Each row below holds a small network's activations on one input, seen along a few directions.
In each table, some parts of the input vary, and every possible input appears once, in random order.
A made-up example of a description, with smaller parts first: one of 6 places along a line, together with either a single point or one of 9 places along a line or (one of 2 separate values, together with one of 5 places around a ring).
Shared parts are said once, and a part with two or three values counts as separate values.
(in the rows, 128 means zero)

Other details of the inputs shift rows strongly along two fixed directions, in all tables alike. That doesn't count.

Rows:
R1: [127 173 128  93 183 159 112 188 135 144  98 126 188]
R2: [146 136 111 124 120 137 135 140 122 131 133 126 130]
R3: [130 137 117 127 155 145 127 141 110 122 131 112 155]
R4: [141 134 127 138  89 142 110 130 119 124 121 126 118]
R5: [154 131 121 125  96 137 116 142 123 130 121 131 116]
R6: [142 123 111 138  97 131 129 121 117 123 143 122 111]
R7: [144 129 131 134 134 141 148 122 128 137 134 103 120]
R8: [139 127 131 133  92 134 103 130 122 124 121 129 115]
R9: [126 138 132 139 106 137 110 124 118 116 123 121 129]
R10: [149 130 140 130 135 148 127 128 115 136 134  89 130]
R11: [159 107 138 145  58 109 137  85 118 112 136  98 101]
R12: [125 125 125 145 110 131 117 111 109 111 138 116 123]
R13: [145 119 145 144 112 139 120 107 106 125 141  88 113]
R14: [ 79 101 139 123 140  82 137 103 164 131 129 177 106]
R15: [129 136 141 132 108 137  98 133 121 123 113 128 129]
R16: [ 83  55 159 160  60  28 185  23 188 117 140 185  37]
R17: [152 133 112 118 121 138 124 145 118 131 134 122 132]
R18: [128 133 134 132 109 136 100 127 116 118 123 119 130]
R19: [152 121 133 132 125 139 137 121 121 136 140  97 114]
R20: [140 109 110 142 114 123 140 112 112 118 148 122 112]
R21: [123 178 126  99 185 162 123 186 137 145  97 128 190]
R22: [ 91 104 136 119 132  77 148 111 174 137 123 188  97]
R23: [ 75 120 157 130 138  90 132 111 170 133 103 184 116]
R24: [152 127 119 135  83 133 126 130 124 128 125 134 105]
R25: [137 126 114 137 112 137 122 123 110 117 140 114 125]
R26: [142 129 114 117 153 132 138 145 119 131 136 124 144]
R27: [141 117 116 134 121 135 119 123 103 116 146 110 128]
R28: [141 120 109 138 107 130 133 120 114 121 145 120 116]
R29: [ 69 120 149 110 167  88 135 124 176 140 107 186 129]
R30: [155 136 122 129  93 147 105 143 115 128 121 120 122]
R31: [123 162 124  99 182 149 119 175 133 143 111 128 179]
R32: [149 120 106 135 107 129 139 123 117 123 145 124 113]
R33: [144 129 141 146 119 146 129 111 109 125 136  88 120]
R34: [146 125 130 132 134 133 158 124 136 140 135 114 114]
R35: [ 86 103 133 117 172  85 154 116 158 134 131 172 126]
R36: [147 132 113 129 102 134 132 134 126 128 130 131 117]
R37: [153 118 108 128 107 128 129 128 116 124 147 121 116]
R38: [153 132 119 138  80 143 115 131 117 125 124 123 112]
R39: [126 117 128 139 125 128 115 114 103 111 142 113 129]
R40: [109 157 140 112 174 145 104 156 125 130 109 123 175]
R41: [115 164 126 111 177 153 120 165 129 136 111 124 178]
R42: [146 119 111 131 108 132 121 125 111 122 146 116 119]
R43: [ 53 139 155 111 201  97 139 131 174 138 101 179 157]
R44: [148 123 133 144 114 144 138 111 116 129 139  93 111]
R45: [127 125 124 142 131 136 121 118 103 112 137 112 134]
R46: [150 127 134 122 145 134 148 134 133 144 134 110 123]
R47: [139 128 118 128 122 141 112 132 108 121 139 111 135]
R48: [112 148 136 117 167 141 109 147 118 125 118 119 167]
R49: [ 94 113 126 116 181  93 166 125 160 138 126 172 131]
R50: [ 63 146 148 103 197 106 140 146 180 146  95 181 161]
Description of these inputs: one of 2 separate values, together with either a single point or (one of 4 places along a line, together with either a single point or one of 5 places along a line).
The inputs of R17 and R2 match in every part but the choice among 2 separate values. If R40 is changed in the same way as R17 into R2, which row does it become?
> R43
Which other rows does R41 become when the choice among 2 separate values takes its other values? List them by row number.
> R14
Which other rows does R15 become when the place on the line of 5 takes its other values? List them by row number.
> R18, R39, R40, R48
Start at R27 and move only the place on the line of 5, one step at a time. The first step leads to R47. Which rows follow, in order?
> R14, R29, R8
Which other rows does R50 become when the place on the line of 4 takes its other values? List them by row number.
> R9, R21, R36

Rows:
R51: [163 144 103 118 133 152 129 159 116 134 132 108 145]
R52: [145 149 136 129 141 157 118 140 108 131 128  85 154]
R53: [ 56 144 155 100 216  91 148 142 185 142  93 186 167]
R54: [ 67 104 162 132 171  81 141  96 166 130 122 168 117]
R55: [ 67  85 150 129 138  52 176  78 187 136 121 203  91]
R56: [160  51 112 170  37  93 152  47 108 110 192 109  23]
R57: [146 149 123 121 108 155 105 145 113 126 121 113 141]
R58: [135 139 125 133 113 142 105 130 102 117 129 109 146]
R59: [ 63 120 158 112 200  87 167 118 188 147 107 179 140]
R60: [139 144 124 128 112 149  92 146 105 116 122 116 147]
R61: [139 158 129 128 150 163 115 149 107 120 125  90 159]
R62: [161  48 126 185   4  84 146  30 104 100 185 112  10]
R63: [137 153 126 120 116 153  84 160 108 123 117 125 145]
R64: [159 142 106 118 142 151 137 152 110 132 137 104 153]
R65: [ 71 105 147 115 156  69 160 110 190 142 104 199 105]
R66: [133 134 130 141 124 148 108 124 102 117 131  99 140]
R67: [151 134 110 124 148 156 138 142 108 133 141  93 144]
R68: [158 145 116 125  97 154 117 153 119 136 116 123 131]
R69: [165 152 102 114 134 157 124 172 121 137 125 118 147]
R70: [145 160 120 117 119 163  98 168 115 129 110 120 154]
Describe the family of inputs behind these rows.
> one of 4 places along a line, together with one of 5 places along a line
Which other rows does R61 become when the place on the line of 4 takes its other values? List them by row number.
> R59, R66, R67
Which other rows does R58 become when the place on the line of 5 takes its other values? List them by row number.
> R54, R60, R63, R66

Rows:
R71: [157 108  98 136  87 129 114 125 101 117 161 124 101]
R72: [125 115 110 110 136  99 149 130 142 131 131 155 138]
R73: [ 90 127 160 132 145 110 136  98 139 124 117 122 141]
R74: [147 107 123 150 109 126 141  95 110 119 165  91  98]
R75: [100 116 123 118 140 107 107 134 136 125 134 164 123]
R76: [117 123 113 116 135 115 130 140 141 134 132 162 117]
R77: [125 125 138 125 163 114 171 111 142 133 131 116 142]
R78: [ 97 141 140 120 130 118 110 135 149 121  97 159 150]
R79: [115 127 146 126 157 109 158 108 139 127 130 120 139]
R80: [134 106 131 153 102 125 123  90 106 115 160  90 100]
R81: [121 110 105 110 151 110 145 138 142 138 142 156 126]
R82: [ 92 128 134 118 147 124  96 140 136 123 120 155 140]
R83: [116 120 108 109 153 112 151 142 152 142 130 163 123]
R84: [123 116 132 122 169 112 165 122 139 137 126 136 136]
R85: [168 214 120 104 177 203 120 213 107 143  84  84 219]
R86: [146 122 181 100 115 106 138 130 183 160  91 134 106]
R87: [106 129 128 115 132 105 114 133 135 120 120 156 146]
R88: [158 128 108 140  57 133 101 121 103 105 134 120 113]
R89: [161 113 102 133  73 122 118 119 103 109 151 123 116]
R90: [136 102 131 161  86 141  98  97  90 108 153 100  89]
R91: [136 113 141 156  84 134 105  97  95 105 133 102 113]
R92: [118 111 123 120 188 122 160 131 142 146 139 136 129]
R93: [ 99 145 151 139 121 126 130 121 156 130  92 149 137]
R94: [125 109 139 152 100 131 115  89 107 113 150  89 105]
R95: [125 138 126 124 139 120 171 132 157 141 110 146 134]
R96: [136 116 139 150  93 121 129  89 105 108 147  93 114]
R97: [105 143 132 131 137 132 128 138 145 139 115 154 119]
R98: [141 124 119 141  66 136  89 117  99 100 132 115 127]
R99: [101 115 149 133 148 104 129 111 132 122 121 144 128]
R100: [210 189  84 104 127 207 108 202  75 127 118  60 201]
R101: [191 135 152 119  90 167 100 154 120 162 126  80  96]
R102: [154 124 104 143  95 144 155 123 124 137 145 121  95]
R103: [115 117 141 125 163 107 148 120 136 129 124 141 133]
R104: [109 114 131 123 184 119 142 129 135 139 139 141 125]
R105: [140 141 127 156  74 159 103 123 110 122 127 113 102]
R106: [119 137 121 110 140 110 136 144 147 129 112 159 148]
R107: [151 132 111 147  88 146 137 125 115 130 143 123  95]
R108: [101 130 124 116 138 115 111 140 143 132 121 168 122]
R109: [107 146 142 132 131 120 135 133 154 133  97 154 139]
R110: [ 96 133 133 122 133 126 100 138 144 126 112 161 128]
R111: [ 98 105 140 136 159 113 122 114 130 128 137 143 111]
R112: [164 181 117 102 216 194 140 185 107 147 126  55 209]
The inputs of R103 and R104 match in every part but one. If R77 is changed in the same way as R103 into R104, which row does it become?
> R112
The inputs of R106 and R76 match in every part but one. If R72 is changed in the same way as R106 into R76, which row does it become?
> R81
Describe the family of inputs behind these rows.
> one of 2 separate values, together with either a single point or (one of 4 places along a line, together with one of 5 places along a line)
Which other rows does R90 become when the place on the line of 5 takes its other values? List them by row number.
> R82, R94, R105, R110
